A small network was trained on invented records. Each row is its activation on one of them, seen along a few directions.
After each row come some of the record's fields: Mez, Tana, Patur, Nemog, Gamos, Vese.
Not every record has every field; a missing one is written none.
Other fields move the rows too, some of them a lot.
Strong random noise was added to every row along 3 fixed directions; ignore it. To show where, here is one row again and again, with new noise each time:
[ 157  -61 -126   43  275   44 -250   -5  173  -14  228  -71  -66   39
   22  120  423  186  -32  343 -307]
[ -32   72  102  235  376 -124 -172 -100  274   64   27 -230 -162  -85
  234   28    1  300  -71  -82 -180]
[-193 -249    0  119  197  -74  -33  -47  243 -145  103 -195  -32 -124
   20  164   82  175   74   33 -137]
[-291 -510  -52   32 -133  162 -142    7  146 -422  265  -64  -41  -20
 -299  226  103  205   74  -85 -247]
[ -52  -28  104  208  135   85 -349  -73  193 -108  149 -118 -237   37
   24   20  -25  393 -145 -264 -311]

[-231  -62   -1 -180  164 -310  218  -77  185 -116  -21 -148  109 -240
   25  137   14  -65  -63  -10  208] => (Mez v1; Tana y3; Patur none; Nemog none; Gamos h2; Vese none)
[-404 -392  -13  -44 -400   78  126  -19  -22 -392   10   45 -131  -94
 -193   96 -331   82  -66 -553  103] => (Mez v3; Tana y2; Patur d1; Nemog s2; Gamos h5; Vese none)
[-114  331  206  103  232 -258  112 -132  -31  286 -141  -81 -215 -222
  335 -140 -374  170   18 -452  158] => (Mez v3; Tana y3; Patur none; Nemog none; Gamos none; Vese t1)
[-174  -27  153  224 -232  185  -42    0   -4  -82 -237  -41  251   46
 -156  -55 -433  -75  -37 -246   36] => (Mez v1; Tana y3; Patur none; Nemog none; Gamos none; Vese t1)
[-185    5  210  427  361 -169   -9 -115  173  130  -68 -310 -121 -148
  447   68 -181  240  187  -81  -57] => (Mez v4; Tana y2; Patur d1; Nemog s1; Gamos h3; Vese none)
[ 115   30  -50  101  264 -195   44  -20   98   95   89    1 -106 -117
  297   41   82   55  143  187   -8] => (Mez v2; Tana y2; Patur d1; Nemog s2; Gamos h5; Vese none)
[ -65  184  234   97  129 -144   48  -46    5  106  -50 -123  -59  -59
  270  -61 -130  102  -14 -201    3] => (Mez v4; Tana y3; Patur d1; Nemog s2; Gamos h7; Vese none)
[  36  326  247  276  289 -233   18 -102   98  251 -152 -217 -197  -32
  336 -213 -381  200 -141 -334   11] => (Mez v4; Tana y3; Patur d2; Nemog s2; Gamos h6; Vese none)
[  -1   41  -46  104  250 -128   -8  -73  102   -7  -49 -184   -1  -47
  102  -16   25   29 -109    4   27] => (Mez v3; Tana y3; Patur d2; Nemog s1; Gamos h1; Vese none)
[ 167   80 -160  -63  183 -111  -14   -5  -26  101   44    6  111   57
  181   87  266 -102  -77  329   20] => (Mez v3; Tana y3; Patur d1; Nemog s2; Gamos h5; Vese none)
[-101   45  142  271 -154  124 -237   39   26 -117 -138  -16    3   77
 -189  -58 -228  111 -111 -354 -127] => (Mez v3; Tana y4; Patur none; Nemog none; Gamos none; Vese none)
[   7  130   92  128  105   12 -179  -35   64  -26  -18  -23  -26   30
  -28  -81 -146  120  -39 -206 -123] => (Mez v1; Tana y3; Patur none; Nemog none; Gamos none; Vese none)
[ -12  -54  -50  154  119   -9 -311  -29  215 -100   87 -113  -23  125
  -33  146  196  134 -192   85 -244] => (Mez v3; Tana y2; Patur d2; Nemog s1; Gamos h1; Vese none)
[-380 -135  192  168   10 -215  280  -60  175 -107 -319 -291  135 -262
    6  -20 -513   -5  102 -263  269] => (Mez v1; Tana y3; Patur none; Nemog none; Gamos h2; Vese none)
[ 129   89 -225  -56  183  -28   29   44  -12  114  -12  -25  155   48
  103   78  266 -142  110  417   69] => (Mez v3; Tana y3; Patur none; Nemog none; Gamos none; Vese t2)
[ 232  -15   -2  105   76   91 -104   24  -88  157   60  155  -65   23
   -7  -28  208  -56  114  246 -173] => (Mez v2; Tana y2; Patur none; Nemog none; Gamos none; Vese t1)
[  73 -145 -167   13  110  -17  195  131  -82  194  -57    1  353   -9
   18  117  219 -344  227  632   40] => (Mez v3; Tana y3; Patur none; Nemog none; Gamos none; Vese t1)
[-147 -468    4  -51 -619  421 -307   34 -324 -514  430  287 -236  204
 -537   55  -21  245    0 -505 -360] => (Mez v3; Tana y3; Patur d2; Nemog s2; Gamos h6; Vese none)
[ 202   76  -13   -6   75   17   12   -8 -117  184   61   12  -42  -28
  196  -56  102   13   62  133   50] => (Mez v2; Tana y3; Patur d1; Nemog s2; Gamos h5; Vese none)
[ 122  186  116   69  234 -217  -22  -76  -79  278   42  -28 -230  -54
  321 -134  -28  154    2 -146  -71] => (Mez v4; Tana y3; Patur d2; Nemog s2; Gamos h6; Vese none)
[ 417  314   39  101  185   53 -213  -10 -161  384   27   49  -87   41
  226 -159  141  117  -93  171 -147] => (Mez v1; Tana y3; Patur d2; Nemog s2; Gamos h6; Vese none)
[  76 -556 -222 -199 -328  387 -204  139  -89 -386  300  104  332  212
 -566  296  552 -257  127  690 -335] => (Mez v2; Tana y3; Patur none; Nemog none; Gamos h2; Vese none)
[  63  246  187  168  -73  134 -395  -75  -81  -53  176   27 -348  242
  139 -159 -223  370 -302 -668 -262] => (Mez v4; Tana y3; Patur d1; Nemog s2; Gamos h5; Vese none)
[-221 -170   27  -41 -286   39    1  -22 -116 -272   95   62 -138  -27
 -240   40 -265  178  -61 -538   37] => (Mez v3; Tana y3; Patur d2; Nemog s2; Gamos h6; Vese none)
[-129 -533 -208 -204 -330   66  217   17  -81 -329  158  100  202   -1
 -398  146  103 -201  128  168   77] => (Mez v1; Tana y3; Patur d2; Nemog s2; Gamos h6; Vese none)
[-128   87   56 -132   77 -299  305  -86  -22   30 -148  -23 -125 -205
  192 -105 -251  -19  -29 -240  316] => (Mez v3; Tana y3; Patur d1; Nemog s2; Gamos h7; Vese none)
[ -24  403  106   58  183 -173  217  -98   16  277 -425 -104  144 -139
  285 -130 -292 -177  -60 -131  334] => (Mez v3; Tana y3; Patur none; Nemog none; Gamos none; Vese t1)
[-424 -356   24   76  -60  -96  211  -39   30 -188  -71 -229   62 -244
  -58  126 -189   -6  184 -132  179] => (Mez v3; Tana y3; Patur d2; Nemog s1; Gamos h1; Vese none)
[-204 -671 -163 -178 -187   90  236   34 -126 -294  155   13   37 -122
 -226  193  132 -145  425  200   89] => (Mez v2; Tana y3; Patur d1; Nemog s1; Gamos h3; Vese none)
[ -28  -12 -118  -18  149  -31   99   24   32   93    0  -46  126 -112
  107   37   97 -156   80  236  202] => (Mez v1; Tana y3; Patur none; Nemog none; Gamos none; Vese t2)
[ 158   -1 -278 -297  117 -140   78  -23  -36   21  389  127  -40  -32
  -33  114  504   -7  -78  362   27] => (Mez v3; Tana y3; Patur d2; Nemog s2; Gamos h6; Vese none)
[  58  -59 -145 -317 -136  128 -191   56 -169 -187  254  191 -177   67
 -142   52  311   61 -116   86  -37] => (Mez v4; Tana y3; Patur d2; Nemog s1; Gamos h4; Vese none)
[-110  -42   23   56   43 -153    6  -80   92  -37 -126 -137   92 -119
   -9   46 -130  -20   -4   12   85] => (Mez v1; Tana y3; Patur none; Nemog none; Gamos h2; Vese none)
[  25  212  373  379 -218  324 -408  -83 -108  113  -36   46 -345  154
   16 -219 -456  368  -53 -615 -346] => (Mez v4; Tana y2; Patur none; Nemog none; Gamos none; Vese t1)
[ -26 -101   50  -88  -96  -69  289   56 -264  261  -66   90  -72 -183
  111  -84 -137 -130  387  -11  189] => (Mez v2; Tana y3; Patur none; Nemog none; Gamos none; Vese t1)
[   1  196  255  186 -109   94 -216 -123 -140  112   32   97 -299   69
  119 -278 -383  307  -14 -629 -136] => (Mez v2; Tana y3; Patur none; Nemog none; Gamos none; Vese t1)
[-131  189   35  -32  273 -215   40 -134  119   94  -27  -69 -113 -107
  191  -31  -67   81  -94 -196  138] => (Mez v3; Tana y3; Patur none; Nemog none; Gamos none; Vese t2)
[-237 -132   40  -57 -283  143 -332 -117   56 -337  209   50 -269  143
 -229  -13 -126  372 -374 -688 -124] => (Mez v1; Tana y1; Patur d2; Nemog s1; Gamos h1; Vese none)
[ -76   67   14  -52   54  -65   27  -41  172  -39    4 -139   55 -119
   38  130  -72   12 -160  -26   69] => (Mez v1; Tana y2; Patur d1; Nemog s2; Gamos h7; Vese none)

Which values does each new row have?
[-157  -49  247  287 -179  168 -249  -16   40 -102   81  -32 -251  113
   69   -5 -310  400  -27 -539 -240] => (Mez v4; Tana y2; Patur d1; Nemog s2; Gamos h5; Vese none)
[  69 -134 -198 -320 -140  -15   87   90 -105 -185  254  149   28    8
 -149   63  323 -167   17  282   16] => (Mez v4; Tana y3; Patur d1; Nemog s2; Gamos h7; Vese none)
[-115  -47  176   80   -8   52 -300 -105  -12  -93  148  -31 -300   86
    1  -26  -85  313 -140 -413 -173] => (Mez v4; Tana y3; Patur d2; Nemog s1; Gamos h1; Vese none)
[ 239   -7  -60 -118   28  140 -168   15  -37   67  229   94 -106  111
   84   57  307   61  -38  173 -202] => (Mez v2; Tana y2; Patur d1; Nemog s2; Gamos h5; Vese none)
[-270   27  125   46  365 -465  521  -24  187  144 -306 -370  258 -354
  373  140 -190 -197  221  186  344] => (Mez v4; Tana y3; Patur d1; Nemog s2; Gamos h7; Vese none)
[ 447   59 -153 -204 -313  475 -408  131 -284  -11  219  340  -90  336
 -393 -173  280   17 -171   61 -310] => (Mez v1; Tana y3; Patur none; Nemog none; Gamos none; Vese t1)
[ 166  177    9   10 -132  183 -305   -3 -240   72   67  236 -208  150
  -91 -184  -82  136 -154 -265 -165] => (Mez v3; Tana y3; Patur none; Nemog none; Gamos none; Vese t1)
[ 406   72  -98  -29  -51  141 -148   15 -146  175   54  100   36  132
  -63  -98  212  -72  -91  255 -120] => (Mez v1; Tana y3; Patur d2; Nemog s2; Gamos h6; Vese none)
[-127 -230  -37  -92 -104  -35  149    7   52 -165  -74 -153  159  -57
 -204  106   28 -190   67  166   58] => (Mez v4; Tana y3; Patur none; Nemog none; Gamos h2; Vese none)
[ 553  402 -111   -1  258  132 -322   42 -205  386  120  169  -98  181
  138 -143  364   77  -11  425 -307] => (Mez v3; Tana y3; Patur none; Nemog none; Gamos none; Vese t1)
[-101 -474 -172 -242 -369  231   20  101 -200 -294  406  282   24  128
 -348  112  161  -18  277   29 -159] => (Mez v2; Tana y3; Patur none; Nemog none; Gamos none; Vese t1)
[  71  149  121  112   79   46  -25    2 -159  234  -14   53 -130   17
  143 -143 -178  126   -6 -202  -32] => (Mez v3; Tana y3; Patur none; Nemog none; Gamos none; Vese t1)
[-319 -477 -124 -159 -103   -9   87  -16    2 -343  310   -1  -82  -21
 -128  182  131  123  196  -73   -8] => (Mez v4; Tana y3; Patur d1; Nemog s1; Gamos h3; Vese none)
[ -61 -325  -18  -36 -263  108   28   51 -128 -169    4   20  138   18
 -246   23   81 -118  196  166  -56] => (Mez v2; Tana y3; Patur none; Nemog none; Gamos h2; Vese none)
[-369 -138  -65 -102  205 -416  463  -19  321 -222 -126 -311  321 -236
   23  253 -125 -246  -20  102  320] => (Mez v3; Tana y3; Patur d1; Nemog s2; Gamos h7; Vese none)
[-214 -197 -149  -61  159 -157  229   13  106  -73  -89  -77  282  -47
   -1  202   99 -253  107  335  230] => (Mez v3; Tana y3; Patur none; Nemog none; Gamos none; Vese t2)
[ 240  364 -118  -80    3  -18   34   31  -50  197 -229  111  131   46
   76 -247  -30 -256 -134   59  209] => (Mez v1; Tana y3; Patur none; Nemog none; Gamos none; Vese t1)
[-150  -44  113   40   74 -206  366  -31   25   34 -178 -176  124 -206
  188  -26 -194 -140  201   28  207] => (Mez v4; Tana y3; Patur d1; Nemog s2; Gamos h7; Vese none)
[ 236  146   31   24   33   73   54   31  -84  296  -68  121   -2  -33
   50 -109  110 -113  100  291   49] => (Mez v2; Tana y2; Patur none; Nemog none; Gamos none; Vese t1)
